These are the activations of a small neural network, seen along a few directions. Each row is one input.
Each table varies a few parts of the input and shows all the possible inputs, shuffled.
A made-up example of a description, with smaller parts first: one of 5 places around a ring, together with either a single point or one of 9 places along a line or (one of 2 separate values, together with one of 6 places along a line).
Shared parts are said once, and a part with two or three values counts as separate values.
In the rows, 128 means zero.

Other details of the inputs shift rows strongly along two fixed directions, in all tables alike. That doesn't count.

Table:
R1: 133  132  153  120  100  115  153  143  126  101  123
R2: 154  144  118  110  132  156  90  89  128  142  146
R3: 118  137  113  140  117  92  147  127  147  111  132
R4: 124  106  198  144  129  160  135  162  89  99  24
R5: 123  154  120  122  125  131  106  114  160  161  194
R6: 149  112  98  103  125  122  116  130  150  139  184
R7: 144  144  82  131  158  142  87  68  144  156  143
R8: 135  137  147  161  169  162  89  86  96  142  41
R9: 125  122  147  122  102  131  154  153  124  99  114
R10: 149  116  128  118  125  126  128  131  120  130  144
R11: 98  141  122  127  113  69  168  168  133  96  126
R12: 98  145  156  137  103  102  177  182  145  113  152
R13: 111  140  98  121  128  93  130  133  131  124  146
R14: 118  137  126  145  126  98  163  137  141  104  106
R15: 121  116  131  114  92  78  180  191  152  79  170
R16: 153  128  100  105  144  174  69  92  141  153  154
R17: 116  114  185  151  173  189  92  101  83  169  66
R18: 158  135  102  101  134  131  72  93  158  145  189
R19: 138  107  129  115  117  113  140  156  139  116  148
R20: 166  122  91  104  142  147  85  88  131  163  182
R21: 161  141  83  90  136  160  42  62  168  166  198
R22: 126  120  206  146  124  162  142  152  84  97  17
R23: 104  131  164  145  133  101  145  151  98  106  53
R24: 83  130  155  127  94  78  188  176  156  99  182
R25: 118  115  119  105  72  90  195  181  156  91  170
R26: 135  122  185  140  125  126  150  159  95  94  71
R27: 111  125  95  110  131  127  121  112  159  165  227
R28: 142  152  68  126  141  130  62  59  150  164  175
R29: 147  124  133  153  178  171  86  72  100  167  48
R30: 158  133  129  120  150  184  83  84  103  151  110
R31: 121  150  74  127  114  92  125  115  158  124  183
R32: 155  113  150  127  157  205  74  85  88  163  60
R33: 122  124  131  111  91  74  176  188  160  78  174
R34: 116  124  121  110  78  96  195  184  153  80  166
R35: 153  126  163  129  164  200  52  87  101  150  56
R36: 119  119  100  138  122  99  160  135  137  124  131
R37: 109  136  104  125  130  95  145  145  125  117  133
R38: 126  92  193  141  131  161  143  166  86  111  23
R39: 133  103  195  144  128  158  158  155  68  112  24
R40: 122  139  112  136  120  91  153  124  156  113  134
R41: 149  131  139  118  122  119  117  121  128  120  144
R42: 120  145  127  123  157  162  75  81  137  168  173
R43: 107  126  147  162  124  113  154  150  100  101  63
R44: 120  148  110  124  128  137  124  130  152  157  193
R45: 131  121  115  150  151  147  100  98  101  154  83
R46: 82  125  145  128  98  85  191  181  150  100  185
R47: 143  126  123  116  118  114  147  146  129  109  160
R48: 153  127  167  135  153  192  85  92  77  142  54
R49: 137  134  119  148  164  152  109  91  117  143  83
R50: 135  115  180  141  125  129  152  160  90  96  73
R51: 108  118  95  130  101  64  208  169  160  98  157
R52: 150  120  87  96  127  151  83  101  158  156  182
R53: 93  112  218  165  154  163  152  158  74  118  36
R54: 111  126  105  122  125  89  145  144  127  128  131
R55: 113  129  121  148  121  100  160  141  129  104  110
R56: 148  142  102  98  114  142  90  89  157  141  180
R57: 137  118  124  115  121  118  139  156  140  107  155
R58: 104  112  151  143  138  108  158  162  88  118  52
R59: 101  131  99  140  93  67  192  175  145  88  154
R60: 141  137  58  124  141  132  76  70  146  173  175
R61: 101  127  149  136  102  105  183  184  141  127  152
R62: 130  137  99  119  138  151  101  107  148  185  196
R63: 113  137  171  150  137  154  128  143  109  143  100
R64: 141  127  108  145  162  155  87  76  115  163  94
R65: 143  123  110  105  105  123  142  129  138  129  167
R66: 145  146  58  126  155  143  78  62  150  165  175
Each input here is: one of 6 places along a line, together with either one of 2 separate values or one of 4 places along a line or one of 5 places around a ring.
Changing only the place on the line of 6 turns R39 into R30. The same change can be made to R58. Which row results?
> R37
Change only the choice among 2 separate values in R17. List by row number the other rows that result.
> R61
Change only the choice among 2 separate values in R12. List by row number the other rows that result.
> R42
A walk changes only the place on the line of 4. It starts at R54 and steps to R60. List the rest of the walk in order.
> R64, R29

Table:
R67: 148  124  87  119  149  123  92  101  130  142  131
R68: 129  140  131  103  105  110  123  143  151  105  170
R69: 116  124  111  115  105  112  164  163  144  132  188
R70: 122  146  95  140  157  144  94  85  131  173  154
R71: 127  112  114  112  114  121  160  156  135  122  166
R72: 142  108  172  135  113  139  160  166  102  94  71
R73: 118  149  102  116  104  77  139  139  160  96  166
R74: 111  115  185  153  144  175  130  134  97  150  68
R75: 108  127  138  122  118  110  149  153  134  133  176
R76: 141  148  135  121  141  162  89  97  139  151  157
R77: 129  139  95  121  96  89  163  144  151  93  154
R78: 129  137  128  111  95  128  142  134  159  113  168
R79: 149  103  169  129  152  163  101  133  86  130  55
R80: 106  108  140  149  121  102  195  176  106  97  77
R81: 97  116  141  154  119  113  183  163  116  122  83
R82: 134  145  158  153  146  157  106  102  98  122  50
R83: 145  115  125  107  100  105  151  153  138  101  159
R84: 146  117  174  134  131  183  111  117  98  125  52
R85: 128  129  194  147  144  181  112  117  107  137  61
R86: 88  125  157  156  132  95  162  169  110  112  84
R87: 118  118  87  119  129  91  140  140  139  122  153
R88: 120  144  106  144  147  147  101  84  145  162  143
R89: 144  114  113  107  142  148  102  109  120  153  157
R90: 120  126  188  146  151  159  109  126  96  138  86
R91: 108  130  92  126  115  79  161  146  142  130  174
R92: 104  132  93  132  107  83  180  160  146  122  169
R93: 163  119  108  111  140  162  97  104  126  152  147
R94: 115  121  121  112  104  97  164  167  138  126  185
R95: 141  146  140  115  141  149  83  95  135  149  161
R96: 136  122  95  127  104  105  158  133  152  108  137
R97: 121  143  100  135  159  133  87  82  126  172  155
R98: 137  159  104  134  150  143  86  76  143  154  148
R99: 152  148  121  111  132  166  79  87  138  145  159
R100: 127  136  138  123  151  152  76  107  132  155  154
R101: 116  118  119  118  109  129  156  150  145  142  168
R102: 133  118  138  145  113  107  170  157  114  88  75
R103: 110  94  165  134  108  127  195  186  113  103  90
R104: 107  143  113  137  125  91  142  129  146  125  166
R105: 113  137  106  144  148  145  110  93  136  168  137
R106: 145  155  102  121  141  134  76  71  135  142  144
R107: 121  147  106  136  160  132  75  87  137  158  145
R108: 155  105  166  129  150  165  107  122  84  136  66
R109: 120  128  190  130  103  117  161  168  110  84  90
R110: 161  131  89  120  144  132  84  80  127  141  133
R111: 136  156  110  130  152  132  80  73  138  153  149
R112: 151  140  85  120  132  150  88  73  144  145  134
R113: 135  126  86  114  107  76  144  145  154  96  159
R114: 156  133  117  108  125  159  96  104  131  134  146
R115: 133  126  125  101  86  93  161  161  147  90  174
R116: 125  133  136  131  140  167  101  102  141  161  152
R117: 117  119  85  119  117  80  163  143  141  118  170
R118: 115  137  132  126  116  123  144  145  150  128  182
R119: 136  106  164  123  110  115  151  176  113  86  89
R120: 118  124  176  149  150  170  120  132  94  150  86
R121: 117  141  134  108  106  96  139  155  162  108  188
R122: 133  156  107  127  155  130  71  81  144  149  145
R123: 135  108  111  108  94  111  173  161  155  112  170
R124: 102  102  141  149  115  107  198  172  114  102  74
R125: 143  112  114  107  152  154  84  110  119  156  143
R126: 125  150  105  144  155  144  92  84  136  160  147
R127: 127  135  101  116  94  73  164  147  148  87  156
R128: 97  117  147  149  128  95  165  174  105  112  78
R129: 121  111  176  137  151  158  111  146  85  143  65
R130: 126  110  151  153  126  115  177  164  98  97  49
R131: 118  147  100  123  94  95  159  130  168  104  165
R132: 164  119  109  110  128  169  92  93  140  148  144
R133: 139  128  120  98  103  111  125  146  146  103  164
R134: 146  140  96  116  136  125  84  94  134  127  127
R135: 99  116  189  143  132  127  148  175  100  118  86
R136: 121  140  161  159  148  156  116  102  115  136  59
R137: 145  113  146  147  157  143  114  113  83  131  43
R138: 139  109  143  152  148  156  129  115  97  133  38
Describe the family of inputs behind these rows.
> one of 2 separate values, together with one of 4 places along a line, together with one of 9 places around a ring
Changing only the choice among 2 separate values turns R126 into R118. The same change can be made to R130. Which row results?
> R93
Changing only the choice among 2 separate values turns R117 into R89. The same change can be made to R97. Which row results?
> R75
Change only the place on the line of 4 in R69. List by row number the other rows that result.
> R94, R101, R129
A walk changes only the place on the ring of 9. It starts at R68 and steps to R133. List the rest of the walk in order.
> R119, R79, R125, R129, R135, R100, R121

Table:
R139: 105  140  111  133  115  87  156  144  154  112  161
R140: 123  127  118  98  79  81  183  187  163  89  209
R141: 118  111  201  141  136  169  128  153  93  126  54
R142: 117  128  143  143  135  114  137  134  107  120  83
R143: 116  126  139  112  100  103  166  177  150  108  184
R144: 96  107  163  150  99  72  222  210  107  67  68
R145: 146  144  51  108  140  138  82  67  158  174  207
R146: 154  139  101  97  135  158  73  91  143  162  200
R147: 139  124  134  145  170  169  78  85  86  163  65
R148: 130  124  180  164  153  164  120  118  77  124  5
R149: 151  140  93  128  146  150  80  74  137  154  132
R150: 124  123  82  118  107  78  159  149  155  110  175
R151: 162  114  174  132  160  200  72  92  90  151  63
R152: 110  137  96  123  110  73  158  146  156  114  177
R153: 138  130  140  143  165  153  86  92  94  145  60
R154: 155  138  87  95  134  156  72  77  162  172  227
R155: 134  133  144  147  157  154  95  95  99  134  61
R156: 109  132  69  115  107  71  160  147  173  126  220
R157: 127  132  160  156  145  153  121  114  92  132  47
R158: 113  124  103  125  97  81  191  165  150  98  155
R159: 124  116  171  156  146  129  135  140  87  109  22
R160: 101  126  109  132  103  82  190  168  155  108  163
R161: 140  116  193  136  153  199  85  112  77  147  42
R162: 99  103  220  145  98  122  201  214  96  76  50
R163: 152  120  178  133  160  201  74  90  85  159  69
R164: 169  132  109  102  153  186  49  60  133  176  168
R165: 108  129  115  131  90  60  194  177  155  74  145
R166: 113  141  95  127  100  86  165  144  163  113  181
R167: 120  152  56  109  109  81  130  113  184  130  236
R168: 138  107  212  144  139  167  131  159  75  106  24
R169: 136  132  90  86  96  115  129  134  173  126  227
R170: 88  113  146  146  92  60  225  211  125  74  111
R171: 120  122  141  114  103  113  161  160  151  116  179
R172: 91  118  201  174  117  107  204  192  95  82  22
R173: 152  149  99  131  176  178  34  37  115  181  118
R174: 140  128  150  121  138  161  99  121  116  143  132
R175: 147  134  111  140  178  188  57  56  106  184  97
R176: 115  112  145  108  75  89  196  201  152  77  157
R177: 140  152  55  110  157  130  59  58  163  182  210
R178: 159  142  36  102  145  142  66  55  168  176  213
Changing only one part turns R166 into R172. The same change can be made to R152. Which row results?
> R177
Changing only one part turns R167 into R165. The same change can be made to R162. Which row results?
> R176
Describe the family of inputs behind these rows.
> one of 5 places along a line, together with either one of 3 separate values or one of 5 places around a ring
